A small network was shown many inputs. Here are its activations along a few directions, one row for each input.
Each table varies a few parts of the input and shows all the possible inputs, shuffled.
Descriptions start from the smaller parts, as in this example, which fits no table here: one of 6 places along a line, together with either a single point or one of 11 places around a ring or (one of 3 separate values, together with one of 8 places around a ring).
Shared parts are said once, and a part with two or three values counts as separate values.

Other details of the inputs shift rows strongly along two fixed directions, in all tables alike. That doesn't count.

Table:
row 1: [ 34 -10  -3  -9  41  12   5  29  10  32 -27]
row 2: [ 69 -18  47 -19  23 -35 -31  40  16 -21 -38]
row 3: [-91  20 -27  -7 -17  18  18 -49  -5 -35  45]
row 4: [-47  22 -61  -2  67  54  61  34   8  55 -19]
row 5: [  5  -4  45  -8 -46 -33 -48 -60  -2 -59  36]
row 6: [-70  32 -34  21 -27   7  -9 -51  -8 -13  58]
row 7: [-45  13 -47  24  66  82  46  41 -14  59  11]
row 8: [ 17  -8  -4  -8  36  -1 -11  56  13  27 -23]
row 9: [-59  11 -63  -9  78  56  39  41   2  60 -13]
row 10: [ 96 -15  31 -13  15 -21  -5  23  11  -6 -35]
row 11: [-68  25 -39   3 -29  -4  36 -72 -22 -15  45]
row 12: [  1  -9  36  10 -67 -65 -25 -65  -6 -43  14]
row 13: [ 82 -30  47  -3 -14 -14 -14  30 -20  15 -21]
row 14: [ 20  17  36   8 -40 -34 -32 -68  -3 -61  46]
row 15: [-87  23 -28  14 -31 -11  32 -69 -16 -12  22]
row 16: [-64   9 -61 -18  77  53  37  47   0  54 -11]
row 17: [ 22  10  -6 -16 -66 -66 -41 -64   3 -46  20]
row 18: [-71  17 -44  10 -43 -13  16 -57 -20  -1  46]
row 19: [-90  20 -28  15 -27  10   0 -45   0 -26  36]
row 20: [ 93 -17  21 -21  -6 -16 -24  30  -4   9 -39]
row 21: [ 11   6  11  -4 -47 -63 -45 -68  21 -48  11]
row 22: [-83  39 -46 -17   3 -10   6 -65   8 -22  34]
row 23: [-95   9 -33   8 -28  12   2 -39   1 -30  36]
row 24: [-60   8 -40  11  51  57  84  41 -20  63 -17]
row 25: [ 15   3  43  -6 -59 -43 -11 -71   9 -47  31]
row 26: [-56  18 -44  16  47  84  38  57 -14  62  -2]
row 27: [ 89 -18  27 -16   0 -15 -28  25   3  12 -38]
row 28: [ -3   3  17 -19 -38 -71 -57 -52  17 -59  15]
row 29: [-76  40 -28  11 -14  16  16 -57  -5 -28  52]
row 30: [ 18  13  36   4 -56 -30 -59 -65 -10 -44  41]
row 31: [ 14  -7   2 -28  36  10 -16  51   2  27 -28]
row 32: [-61   3 -41   8  38  62  60  45 -27  82 -22]
row 33: [-88  25 -24  -3 -29  22  -9 -48 -14 -10  38]
row 34: [ 75 -23  56  21  -2  -9 -29  46   9 -16 -16]
row 35: [28 -9 18 12 33 35  4 44 -4 18 -3]
row 36: [-43  11 -77  14  50  50  53  40   7  57 -29]
row 37: [ 72 -17  49 -31  28 -31 -25  39  14 -19 -28]
row 38: [ 23 -15  20   1   4  30  15  38   0  44 -18]
row 39: [ 23 -25  19   4  23  12  26  31 -17  38 -23]
row 40: [ 43  -3 -19  -2  24   8  25  37   1  14 -42]
row 41: [ 77 -27  63  11  -9 -12   4  30  12  -3 -29]
row 42: [ 71 -35  59   6 -15 -33 -13  41  -7  13 -27]
row 43: [ 64 -36  64   1   1  -5 -18  46   5 -31 -27]
row 44: [ 14 -31  20  -6  29  36   5  50  -4  10  -9]
row 45: [ 24  -2  18  24  28  30  14  50   1   6 -16]
row 46: [-86  29 -52  -3  -8 -17  -9 -55  13 -18  26]
row 47: [ 76 -32  59   6 -20 -17 -12  41  13  13 -17]
row 48: [-75  32 -54  -4 -23 -17  -5 -60  12  -3  32]
row 49: [ -4 -13  37  -8 -63 -43 -53 -39   3 -61  36]
row 50: [ 88 -21  24  -6  -2 -29 -24  35  12   6 -33]
row 51: [ 14 -11  24  14  26  30  14  51   0   3 -24]
row 52: [-59  40 -65 -16 -23  -9  26 -76  -5 -22  29]
row 53: [ 97 -24  19 -18   8 -19 -13  23  -1   3 -33]
row 54: [ 23  -8  26  -5 -57 -53 -25 -79 -19 -41  37]
row 55: [ 32  -1  15  28  33  32  13  42  -3  10 -12]
row 56: [  9 -24  20  -9  15  39  -7  56  -8  18 -17]
row 57: [ 89 -22  15  -4  -4 -27 -14  34   9  -6 -43]
row 58: [  3   6  47  -7 -47 -35 -32 -58   1 -69  34]
row 59: [27 -8  9 31 26 29  2 48  1 17 -9]
row 60: [-77  38 -52   1 -12 -11  12 -73  12 -17  20]
row 61: [ 10 -16  19   9  16  25  -2  63  -1  19 -11]
row 62: [ 84 -30  49  11  -5 -21   5  30 -12  -6 -29]
row 63: [-90  28 -49 -19 -13 -23 -17 -43   6 -13  36]
row 64: [-50  -1 -41  11  47  73  69  37  -2  72  -3]
row 65: [-70  34 -47 -15 -22  -6 -10 -69   3   1  24]
row 66: [  8   9  22 -29 -43 -58 -68 -65   8 -44  18]
row 67: [ 94 -18  31  -2  10 -24 -11  26  13  -9 -47]
row 68: [-61  19 -60   2  72  48  45  44   8  45 -25]
row 69: [ 21 -21  16  19   7  19  25  44  12  31 -23]
row 70: [-52  -2 -60  26  39  56  71  49 -18  64 -13]
row 71: [  9   8  35  10 -62 -45 -54 -49   3 -56  45]
row 72: [ 97 -26  28 -12  15 -18 -18  20   7   5 -34]
Description of these inputs: one of 6 places around a ring, together with either one of 3 separate values or one of 4 places along a line or one of 5 places along a line.
Q: Changing only the place on the ring of 6 turns row 26 into row 34. The same change can be made to row 27. Which row results?
A: row 36
Q: Change only the place on the line of 4 in row 56. List by row number the other rows that result.
A: row 26, row 30, row 33
Q: Start at row 14 and move only the place on the line of 4, one step at a time. The first step leads to row 29. Which rows follow, in order?
A: row 58, row 3
Q: Change only the place on the line of 5 in row 36. List by row number the other rows that result.
A: row 21, row 28, row 46, row 57

Table:
row 73: [ 11  -9 -21  -9  67  51  31  80   7  51 -37]
row 74: [-10 -10  30  -5 -49 -32 -30 -38 -13 -31  29]
row 75: [ 75 -24  33  -2  14 -20 -20  50  17  -3 -33]
row 76: [ 74 -31  59   6   5   0   3  47 -11 -12 -22]
row 77: [-14  -9  32   2 -55 -29 -28 -38  -5 -26  21]
row 78: [ 72 -26  40 -15  23 -20 -19  47   7  -3 -32]
row 79: [  1  11   5  -6 -30 -43 -35 -36  14 -41  14]
row 80: [  4 -12   9  19  62  55  39  77  -9  52 -16]
row 81: [ -6   0  30  10 -48 -21  -6 -46  -5 -47  20]
row 82: [ 88 -21  29  -4  12 -13 -22  37   1   8 -35]
row 83: [-68  20 -28  29   8  33  27  -9  -1  15  31]
row 84: [  3   5  19  10 -46 -13 -18 -46 -11 -49  28]
row 85: [ 15 -13 -23  -7  64  51  36  72   4  53 -37]
row 86: [  6   9   3 -10 -27 -33 -40 -43   6 -39  15]
row 87: [  9   5   0  -8 -29 -32 -34 -50   3 -36  14]
row 88: [-70  18 -41  26  -4  38  44  -9  -9   3  24]
row 89: [ 67 -20  45 -10  17 -19 -21  48  14  -2 -41]
row 90: [ -1   0  10  -8 -29 -39 -20 -49   9 -34   5]
row 91: [ 15   5   6 -17 -32 -35 -24 -54   4 -28  14]
row 92: [  7   8   8  -9 -36 -45 -14 -53   4 -20   4]
row 93: [-52  25 -60   6   5  11  33 -16   0  28   7]
row 94: [-62  26 -48 -14  21  26  15  -8   4  11  11]
row 95: [ 13 -13 -28   9  59  41  37  78   8  51 -38]
row 96: [  2 -19  -8  13  40  62  23  88 -15  60 -25]
row 97: [-66  18 -34   9   0  47  41 -16 -13   3  26]
row 98: [-57  17 -52  -4  17  13  30 -19  -9  21   8]
row 99: [ -4   4  13 -11 -28 -40 -27 -43  12 -37   6]
row 100: [  3  -1   7 -15 -23 -41 -22 -48   1 -36  14]
row 101: [ -6  -7  23   8 -57 -31 -31 -33  -3 -29  29]
row 102: [-54  20 -59   7   8  14  29 -16   2  21   8]
row 103: [-48  27 -60   0  10  20  24 -20  -8  30   7]
row 104: [-69  23 -48 -10  26  17  20  -4  -2  11   8]
row 105: [ 89 -19  35 -16  11 -14 -10  33   5  16 -33]
row 106: [ 84 -22  36 -12  14 -26  -7  35  -2  14 -34]
row 107: [ -3  -7  31  -8 -53 -22 -34 -41  -6 -30  31]
row 108: [-65  19 -51   2  10  16  32 -22  -1  23   1]
row 109: [ 66 -27  71  17  11  -1 -11  42   5   4 -19]
row 110: [-63  20 -20  13  12  40  24 -17  -5  16  34]
row 111: [-60  28 -54  -3  19  25   7  -5   0  11   8]
row 112: [ 76 -21  61  17  13   7 -23  45  -2   2 -12]
Q: Describe the family of inputs behind these rows.
A: one of 5 places around a ring, together with either one of 3 separate values or one of 5 places along a line
Q: Changing only the place on the ring of 5 turns row 104 into row 89. The same change can be made to row 100. Which row results?
A: row 90
Q: Start at row 73 and move only the place on the ring of 5, one step at a time. The first step leads to row 78. Which rows follow, in order?
A: row 99, row 75, row 86
Q: Change only the choice among 3 separate values in row 76. List by row number the other rows that result.
A: row 74, row 80
Q: Change only the place on the line of 5 in row 105. List by row number the other rows that result.
A: row 73, row 85, row 91, row 94

Table:
row 113: [ 9 10  0 -3 29 15 14  3  4  4  2]
row 114: [ 64  -9  30 -11 -14 -36 -43  17  20 -23 -30]
row 115: [ 85 -32  24  -2   8 -18   0  40  -1  11 -36]
row 116: [ 80 -18  37  -7  13  -6  -5  24  -2  25 -36]
row 117: [ 12  18  23  -8 -21 -27 -28 -67   6 -43  22]
row 118: [-20   0 -23  18  29  44  41  51 -25  55 -12]
row 119: [ 41 -18  50   1 -15  -9 -28  -8  -8 -39   4]
row 120: [-55  24 -47  -5 -20 -11  20 -62 -10  -1  31]
row 121: [-78  11 -18  -2 -33 -22  28 -60  -4  -9  20]
row 122: [-15  17 -32  14  33  38  33  31  10  13 -19]
row 123: [ 32 -11  36   1 -25 -32 -46   8   7 -16   8]
row 124: [ 76 -10  46  -6   4 -31 -21   3   7 -33  -3]
row 125: [ 65 -20  60 -11 -19  -4 -24  13   1 -38  -1]
row 126: [-68  20 -56 -11 -13 -14  -6 -49   4 -16  28]
row 127: [ 57 -12  29   0  -7 -31 -19  -9   8 -42   0]
row 128: [ -9  -1  22   4 -46 -34 -50 -43  14 -28  30]
row 129: [ -5  -3  21 -27 -50 -26 -42 -38   1 -42  25]
row 130: [-13   2 -44  11  20  24  39  24  -5  34 -25]
row 131: [-23   8 -39 -13  58  39  24  45   4  55 -17]
row 132: [-10  -3  -6   4  36  29   3  61 -12  38 -15]
row 133: [ 48  -9  24 -21  -4 -42 -38  -2   9 -18  -4]
row 134: [-91  13 -21 -13 -18 -23   5 -48   7 -17  19]
row 135: [-29  10 -40  -4   8   0  -2   1   8   2  -7]
row 136: [ 74 -34  46 -14  -9   7  -3  48  -8  11 -24]
row 137: [ -5   6  10  17  14  19   7  19 -14  -2   7]
row 138: [-79  17  -9   4 -12 -10  24 -52   3 -32  25]
row 139: [-55  27 -42  -8 -18  -5  18 -68  -9   6  31]
row 140: [-38  -4 -13  -9   2  15 -12  -2 -11   5   6]
row 141: [ -5 -14   0   2  -6  16   9   3 -19  15  -2]
row 142: [  6   3 -32  12  23  31  38  45   1  42 -38]
row 143: [  1   2 -18 -13  51  32   8  40   6  47 -27]
row 144: [ 49 -19  31  16 -13  -8  -4  32  -5  15  -8]
row 145: [  0   4  32  19 -42 -23 -31 -52  13 -44  35]
row 146: [-64  27 -21  21 -21   7   5 -43  -2 -22  45]
row 147: [-25  -6 -25  29  23  52  42  44  -1  62  -8]
row 148: [-10   5 -37  16  53  46  43  50   5  24 -25]
Q: Describe the family of inputs behind these rows.
A: one of 3 separate values, together with either a single point or one of 5 places along a line or one of 6 places along a line
Q: Changing only the choice among 3 separate values turns row 141 into row 140. The same change can be made to row 115. Which row results?
A: row 126
Q: Change only the place on the line of 5 in row 128. List by row number the other rows that result.
A: row 123, row 129, row 132, row 140
